A small network was shown many inputs. Here are its activations along a few directions, one row for each input.
Each table varies a few parts of the input and shows all the possible inputs, shuffled.
Descriptions start from the smaller parts, as in this example, which fits no table here: one of 8 places around a ring, together with either a single point or one of 11 places around a ring or (one of 3 separate values, together with one of 6 places along a line).
Shared parts are said once, and a part with two or three values counts as separate values.

A family of inputs:
x1: [-11.8 -32.1 -16.7   9.7 -32.8 -21.2  12.5  -4.3  26.7 -14.4  -6.2]
x2: [ 44.1  19.4 -34.5 -18.4  25.8  14.8  27.0  25.1  10.1 -34.9  -2.9]
x3: [ -1.2  13.5  -4.5  -1.8  34.9   5.9 -14.0 -29.2  -5.9  31.8  -5.4]
x4: [ 21.9 -20.6  13.5 -30.2 -19.2  19.1  21.6   6.6  14.4 -31.6  18.1]
x5: [-28.1 -37.2  46.3  -2.2   2.3 -24.7 -13.8  -5.3 -10.8  15.4  11.6]
x6: [ 21.6  22.9 -52.9  12.7   6.5  -1.7   1.6 -12.0   8.2 -44.9  -6.0]
x7: [  6.9  27.9  62.7   2.4  10.0  -2.1  -1.4  -7.6 -25.5  29.2  20.1]
x8: [ 60.7  16.0 -11.9  -3.4  33.7  20.5   8.7   7.9  -7.0  10.6   0.4]
x9: [-35.1  -6.0 -24.1 -10.8 -56.0   8.8  -3.2 -16.9  10.9  -9.0  -8.0]
x10: [ 27.9  10.4  61.5 -25.6  12.0  -0.2  -2.3 -19.5 -25.7  37.4  -0.2]
x11: [ -0.6  36.2   8.8 -20.4  36.7  13.9  12.7  23.4 -27.5  16.3   8.1]
x12: [ 24.6  16.7  -6.7   2.1 -22.3  20.2  36.3  36.3  41.3 -19.5   2.6]
x13: [ -6.1 -17.2  40.4  15.5  18.9  -5.4  -2.3 -17.4 -39.9  27.3 -17.6]
x14: [ 26.8   0.9   1.7  -4.9  -8.4  43.9  29.3  26.8  40.1 -30.5 -10.5]
x15: [  0.2 -24.9  -9.5  -2.7 -31.4 -10.9  26.7 -15.5  17.2 -25.2   1.1]
x16: [ -7.1 -18.5 -27.5  33.7 -19.6  14.3   2.9  23.4  45.8 -17.5 -32.0]
x17: [-10.2  36.3 -70.2  21.4  -4.6   4.8   1.0  -2.0  -1.2 -27.5  -9.0]
x18: [-31.3 -47.6   3.7  -6.0  -8.2 -33.3 -13.0   0.7  15.2 -11.4  -3.9]
x19: [-10.4 -11.0  35.5 -29.7 -14.7   4.6 -22.7  11.5   5.9 -32.0  38.6]
x20: [  7.2 -15.9  72.2 -16.1   8.1 -11.9 -16.2 -12.9   4.3  17.6  51.2]
x21: [-10.6   8.5  64.6 -39.0 -12.6 -28.7  -1.3  -0.3  -0.1  27.5  28.3]
x22: [-48.9 -24.7  26.6  10.9 -11.4 -29.3 -13.0   2.9 -12.6  40.7  11.9]
x23: [  3.0  21.4 -54.9  28.0  10.8   5.5   1.8  -3.6 -26.1  24.8 -18.0]
x24: [-22.1  10.3 -34.7  14.2 -46.9  34.3  -0.9   2.9  30.2 -10.0 -35.2]
x25: [-19.8 -50.2  12.9 -16.2  -8.0 -11.0 -16.5  -1.2   1.6 -26.4   3.7]
x26: [-30.0  19.1 -29.2  11.7  21.5   3.1  -7.1   1.7 -40.8  33.8 -14.2]
x27: [ -0.1 -23.0  38.2 -55.3  -5.8   9.1  -5.8  -4.1  14.1 -20.6  17.0]
x28: [-46.7 -29.1  -5.8   0.1 -30.5  -4.6 -26.8 -10.3  -6.5 -11.1  26.4]
x29: [-31.3 -26.5  41.1  19.8  -7.8 -46.3 -29.8 -18.2   6.4  25.9  22.0]
x30: [ 38.1  33.8 -37.9  -7.9  19.8   0.4  16.3  41.3  22.4 -23.2   6.4]
x31: [ 28.6   8.2 -36.7  14.6  19.1   6.9  -0.8 -10.1 -26.3  -1.9 -21.4]
x32: [ -0.9 -10.2 -19.8  19.9 -18.9  29.8  21.2   9.5  33.9 -33.8 -29.4]
x33: [-24.6  -3.4  15.8  31.9   6.2 -16.6   1.9  -8.2 -33.5  64.0  -6.7]
x34: [ 24.3  19.0 -39.5  36.6  11.4 -14.9 -17.2 -22.3  -8.9   7.8 -11.9]
x35: [ 13.2  -0.4   7.9 -30.3 -37.2   2.2  18.1  21.3   7.1 -32.3  15.0]
x36: [ -1.5  17.1 -57.4   2.4   8.3  -3.9 -13.0   0.9  25.9 -25.0 -37.9]
x37: [-19.6  -3.5  38.0  30.3   7.5 -18.6 -24.9 -26.7 -34.4  22.0 -19.6]
x38: [-15.1   2.1 -15.4  17.1  39.9 -15.3   3.4  -5.7 -17.0  29.0 -19.8]
x39: [ 28.0  24.1  18.9  -6.9  45.2  22.5  -5.8 -14.0 -10.2  20.3  32.5]
x40: [ 36.0  38.2 -20.4  -7.3  17.7  15.6   9.3  25.3 -21.6   1.4   0.7]
Q: Describe the family of inputs behind these rows.
A: one of 5 places along a line, together with one of 8 places around a ring
Q: Changing only the place on the line of 5 turns x30 into x2. The same change can be made to x11. Which row results?
A: x39
Q: Changing only the place on the line of 5 turns x9 into x4. The same change can be made to x28. Which row results?
A: x27
Q: Change only the place on the line of 5 in x23. List by row number the other rows that result.
A: x8, x31, x34, x40
Q: Change only the place on the ring of 8 in x29. List by row number the other rows that result.
A: x1, x16, x18, x34, x36, x37, x38

A family of inputs:
x41: [-38.1 -20.1  66.4 -21.1  16.2 -31.7 -11.8  -5.1 -43.2  38.4   7.4]
x42: [ 20.7  16.0 -81.6  25.7 -15.5  10.1  10.0  13.0  38.4 -33.5 -14.1]
x43: [  9.9  14.6 -89.4  22.2 -22.5  26.2   2.9   8.3  42.9 -43.1 -15.2]
x44: [ 23.1  40.9 -56.9  39.2  23.4  31.6  -9.1  -6.1  -9.4   8.7 -30.7]
x45: [-45.2 -56.0  48.2 -16.4 -52.7 -15.1 -14.0  -1.1  19.6  -6.9  14.7]
x46: [-33.1 -58.6  65.1 -33.7 -31.0 -24.9  10.1   3.3  10.2   1.5  11.9]
x47: [ -7.7 -39.5 -19.7   7.4 -48.0   0.1  10.8  16.7  47.9 -46.7   5.3]
x48: [-14.8  36.1   4.9  19.1  29.2  -1.4 -26.0 -23.5 -53.3  49.5  -7.5]
x49: [ 13.9 -38.4 -15.4 -23.9 -25.3   0.8  19.5  13.7  44.9 -61.4   3.7]
x50: [ 37.3  19.6  22.2 -18.9  11.8  24.8   8.2   7.0   4.0  -2.2  30.9]
x51: [ -4.6  30.5  16.3   1.0  48.0  -9.9  -6.1 -11.4 -59.2  52.4 -13.6]
x52: [ 31.1  40.6 -50.7  41.5  33.5  14.8  -2.7  -0.2  -9.9  13.3 -31.3]
x53: [ 22.8  17.6 -75.5   5.2  -8.1  19.6  18.0  19.5  31.0 -42.8 -15.7]
x54: [-18.4 -32.6 -28.9   4.8 -53.9  11.9   7.8   7.3  58.0 -53.1   3.7]
x55: [ 33.5  46.0 -47.5  17.4  42.6  20.1   6.4   6.9 -15.0  10.2 -33.7]
x56: [-34.9 -55.9  60.6 -12.5 -44.6 -31.9  -1.4  -2.8  17.0   0.2  14.7]
x57: [ 14.0  28.3  18.3  -7.0  58.9 -14.9  -7.6 -21.4 -60.5  37.9 -11.7]
x58: [-14.7 -59.8  69.1 -43.5 -21.4 -27.5   4.3  -1.5  10.1 -18.5  14.3]
x59: [ 15.4  23.8  14.9  12.1 -12.4  18.9   3.6   4.2   9.4  19.7  31.4]
x60: [-48.0 -13.8  53.1  -4.5  -3.6 -25.5 -28.5 -21.0 -37.1  41.1  13.0]
x61: [ 41.6  22.3 -76.1  -3.8   3.6  12.3  21.3   8.3  33.4 -56.1 -17.2]
x62: [15.0 29.9 21.2 -9.1  2.4 22.5 13.1 14.5 10.0  9.4 23.6]
x63: [  4.1  25.7   4.5  12.0 -21.3  34.2  -2.2  -0.9  14.8   6.8  27.7]
x64: [ -7.1 -33.7 -16.2 -15.9 -37.7   6.3  19.3  24.4  47.5 -54.5   3.0]
x65: [-38.4 -19.5  57.6  -3.9   5.0 -39.8 -21.1 -16.4 -38.6  49.4  11.5]
x66: [-20.8 -26.6  67.6 -31.2  30.4 -37.1 -13.2 -14.2 -42.2  29.7  12.8]
x67: [ 49.7  41.3 -46.3  12.3  53.9  16.7   5.8  -1.6 -14.5  -4.6 -32.4]
x68: [ -6.5  21.0  14.2  25.6  39.0 -11.0 -17.2 -20.1 -56.2  55.1  -6.6]
Q: Describe the family of inputs behind these rows.
A: one of 4 places along a line, together with either a single point or one of 6 places around a ring
Q: Changing only the place on the line of 4 turns x56 into x46. The same change can be made to x52. Which row results?
A: x55
Q: Change only the place on the ring of 6 in x48. List by row number the other rows that result.
A: x43, x44, x45, x54, x60
Q: Which other rows agree with x66 in the place on the line of 4? List them by row number.
A: x49, x50, x57, x58, x61, x67

A family of inputs:
x69: [ 61.3  46.9 -82.2  34.3  38.3   4.3  -7.8 -11.9 -40.2  10.2 -43.3]
x70: [ 32.2  32.9 -85.8  33.3 -45.6  53.4  23.5  18.7  45.0 -22.7 -20.7]
x71: [-45.3 -51.2  73.1 -19.7 -70.4 -17.0 -27.7  -9.6  35.1  -5.7  30.1]
x72: [ 51.7  -1.7  37.9 -53.8  37.0   7.3  34.4  12.4 -13.1 -22.4  10.4]
x73: [-48.8 -19.8  94.3  18.8 -10.2 -26.6 -14.0 -10.8 -42.8  65.8  29.5]
x74: [-19.4 -24.0 -35.2  -5.6 -70.5   8.1   5.6  30.7  82.9 -61.0  33.4]
x75: [ 28.7  11.1 -93.5  25.2  -3.4  22.8  30.6  12.7  40.3 -47.9 -53.3]
x76: [-45.6 -52.4  84.8   0.1  29.2 -39.1 -15.5 -11.6 -61.8  51.4 -10.4]
x77: [-23.9  61.3   7.9   7.7  35.2   5.1 -11.2 -21.7 -69.4  77.4  15.5]
x78: [ 41.6  60.1 -73.4  54.9  31.0  46.6 -12.1 -10.4 -23.0  18.2   2.2]
x79: [ 48.4  33.5  53.0 -33.7  10.3  20.6  21.8  18.1  25.0 -10.7  43.5]
x80: [-14.1  39.3   0.9  -7.5  71.2 -26.6 -19.1 -21.1 -72.8  58.8 -27.3]
x81: [-11.8 -54.1 -45.1 -20.9 -33.0 -23.2   7.1  26.3  74.8 -78.0  -8.5]
x82: [-55.1 -82.0  63.3 -33.0 -19.2 -35.6 -15.5 -21.6  19.9 -33.4  -1.2]
Q: Changing only one part turns x70 into x75. The same change can be made to x73. Which row results?
A: x76
Q: Describe the family of inputs behind these rows.
A: one of 2 separate values, together with either a single point or one of 6 places around a ring
Q: Change only the choice among 2 separate values in x71. List by row number the other rows that result.
A: x82

A family of inputs:
x83: [  2.1  15.4 -35.9  20.4   3.3  18.1  -4.2  -8.6   3.3  -1.9 -13.3]
x84: [ 12.4  29.2 -30.4   2.5   7.5  12.1  -9.6  -1.9  -4.2  -5.4  -4.3]
x85: [  1.3  -0.3   2.4 -15.6 -21.2   5.4   2.7   4.9  15.5 -16.1  17.8]
x86: [ 26.9  22.0 -12.7   8.4  23.2   6.7   0.3   3.9 -13.3   1.3  -3.8]
x87: [-56.8 -35.3  72.7 -18.3  -9.6 -35.6 -15.9 -13.8 -22.8  35.9  11.1]
x88: [  1.9 -18.6  -9.9   5.4 -26.5  -0.1   3.4   9.9  25.8 -21.1   9.1]
x89: [ 20.5  -6.9  42.1 -22.4   7.0   7.9  17.1  -3.0  -0.6  -6.8   6.4]
x90: [ 13.4  -8.8  19.9 -13.5  -2.0   2.3   9.0  10.5   8.8 -16.7  15.9]
x91: [ 29.9  28.9   1.9  -2.2  32.6  11.0  11.3  -1.5 -13.7  19.5  -4.2]
x92: [ -6.9 -24.8 -25.5  10.9 -31.3  -6.2   9.6  16.0  31.0 -25.8   1.2]
x93: [-14.1  13.2 -57.4  19.7   0.8  13.3   4.8   7.0  18.8  -0.8 -20.6]
x94: [-30.7 -13.8  32.8   4.6  16.2 -35.1 -28.5 -23.4 -48.5  37.9 -15.3]
Q: Describe the family of inputs behind these rows.
A: one of 2 separate values, together with either a single point or one of 5 places along a line
Q: Changing only the choice among 2 separate values turns x84 into x85. The same change can be made to x93. Which row results?
A: x92
Q: Change only the choice among 2 separate values in x94. List by row number the other rows that result.
A: x87
